A small network was shown many inputs. Here are its activations along a few directions, one row for each input.
Each table varies a few parts of the input and shows all the possible inputs, shuffled.
Descriptions start from the smaller parts, as in this example, which fits no table here: one of 4 places along a line, together with either a single point or one of 9 places around a ring or (one of 2 separate values, together with one of 8 places around a ring).
Shared parts are said once, and a part with two or three values counts as separate values.
In the rows, zero is written as 128.

Other details of the inputs shift rows strongly along two fixed directions, in all tables alike. That doesn't count.

Rows:
row 1: [130  90 163 117 199 123  82 142 182 178 201]
row 2: [127 111 141 108 126 120 101 142 148 159 158]
row 3: [137 111 145 135 151 114 110 138 156 132 155]
row 4: [123 149  80 143  91 138 156 111  66  95  72]
row 5: [110 154 104 127 120 147 125  92  70  92  77]
row 6: [136 163 134 120  85 145 163 131 140 111  98]
row 7: [123 165 137 131  88 140 175 144 132 128  98]
row 8: [127 163  91 115  91 154 136  79  74  62  60]
row 9: [142 137 134 115 104 131 158 147 158 132 136]
row 10: [ 90  92 110 125 243 142  16  51  61 119 134]
row 11: [142 142 107 129  90 121 154 120 117  83  97]
row 12: [138 154 171 125 104 140 158 164 183 152 139]
row 13: [131 124 112 144 115 112 156 123 107 106 113]
row 14: [118 110 118 145 165 128 109 125 115 153 139]
row 15: [119 135  80 142 118 137 132 100  63 100  83]
row 16: [126 123  86 140 119 116 142  92  71  79  91]
row 17: [139 135 140 150  91 109 189 165 148 132 128]
row 18: [137 138 137 109  72 121 151 160 153 148 132]
row 19: [142 112 167 137 146 109 128 167 192 158 175]
row 20: [130 115 119 112 152 134 103 109 123 119 141]
row 21: [130 102 151 150 157 104 134 152 154 156 166]
row 22: [130 130 176 125 153 137 117 151 184 166 163]
row 23: [121  87 120 111 209 131  51  88 116 130 165]
row 24: [120  79 116 130 218 117  37  79 105 111 156]
row 25: [119 153 144 132 114 139 152 141 134 138 113]
row 26: [136 134 150 111  81 120 143 169 164 161 148]
row 27: [134 137 152 151 106 124 178 188 172 181 146]
row 28: [128 138 100 104  76 129 126 113  94 104  99]
Each input here is: one of 4 places along a line, together with either a single point or one of 6 places around a ring.
Changing only the place on the line of 4 turns row 7 into row 25. The same change can be made to row 6. Which row results? -> row 8
A walk changes only the place on the ring of 6. It starts at row 20 and steps to row 3. List the rest of the walk in order. -> row 17, row 4, row 5, row 12

Rows:
row 29: [129 143 185 121 117 132 144 178 196 184 159]
row 30: [107  98  69 111 193 146  29  22  27  66  99]
row 31: [123 104 120 175 160 110 148 146 118 145 134]
row 32: [125 139 141 116 128 147 122 121 139 137 126]
row 33: [144 141 112 124  73 122 164 141 133 108 107]
row 34: [124 134  89 116 124 142 100  85  76  85  93]
row 35: [134 114 126 123 136 116 117 123 136 118 140]
row 36: [124 138 149 113 134 142 123 139 152 152 141]
row 37: [121 105 159 121 185 136  76 124 156 166 172]
row 38: [103 100  75 111 190 138  27  32  30  72 100]
row 39: [126  90 152 124 189 122  74 124 153 161 181]
row 40: [132 111 139 125 129 111 119 140 148 141 151]
row 41: [156 167 125 124  20 122 224 164 152 107  94]
row 42: [108  80  96 171 230 108  77  82  66 115 137]
row 43: [128 134  87 172 103 118 186 118  71  90  77]
row 44: [126  93 145 124 187 122  69 129 152 161 178]
row 45: [129 163 104 114  86 145 144 103  93  80  77]
row 46: [137 124 178 128 115 114 147 186 198 179 173]
row 47: [135 197  81 111  24 156 188 105  76  61  31]
row 48: [112 134  68 105 138 151  82  48  36  62  74]
row 49: [137 122 167 123 123 119 145 178 191 175 174]
row 50: [144 168  79 115  22 128 204 123  92  65  60]
row 51: [130 132 139 120 131 131 122 131 141 127 135]
row 52: [125 112 158 183 145  99 171 185 166 182 165]
row 53: [138 161 139 121  80 140 162 153 151 133 115]
row 54: [156 179 158 127  16 123 238 202 193 132 113]
row 55: [134 154 120 115  79 136 163 136 124 113 105]
row 56: [116 106 160 119 183 129  72 128 150 166 168]
row 57: [120  82 158 175 212  98 123 168 162 199 195]
row 58: [118 115 162 117 187 138  79 126 161 161 165]
Changing only one part turns row 37 into row 45. The same change can be made to row 30. Which row results? -> row 51
What do these inputs look like to the network? -> one of 5 separate values, together with either a single point or one of 5 places along a line
Which other rows does row 38 become when the place on the line of 5 takes its other values? List them by row number. -> row 29, row 40, row 46, row 56
Which other rows does row 54 become when the choice among 5 separate values takes its other values? List them by row number. -> row 39, row 44, row 46, row 49
Which other rows agree with row 47 in the choice among 5 separate values? List them by row number. -> row 31, row 33, row 34, row 44, row 53
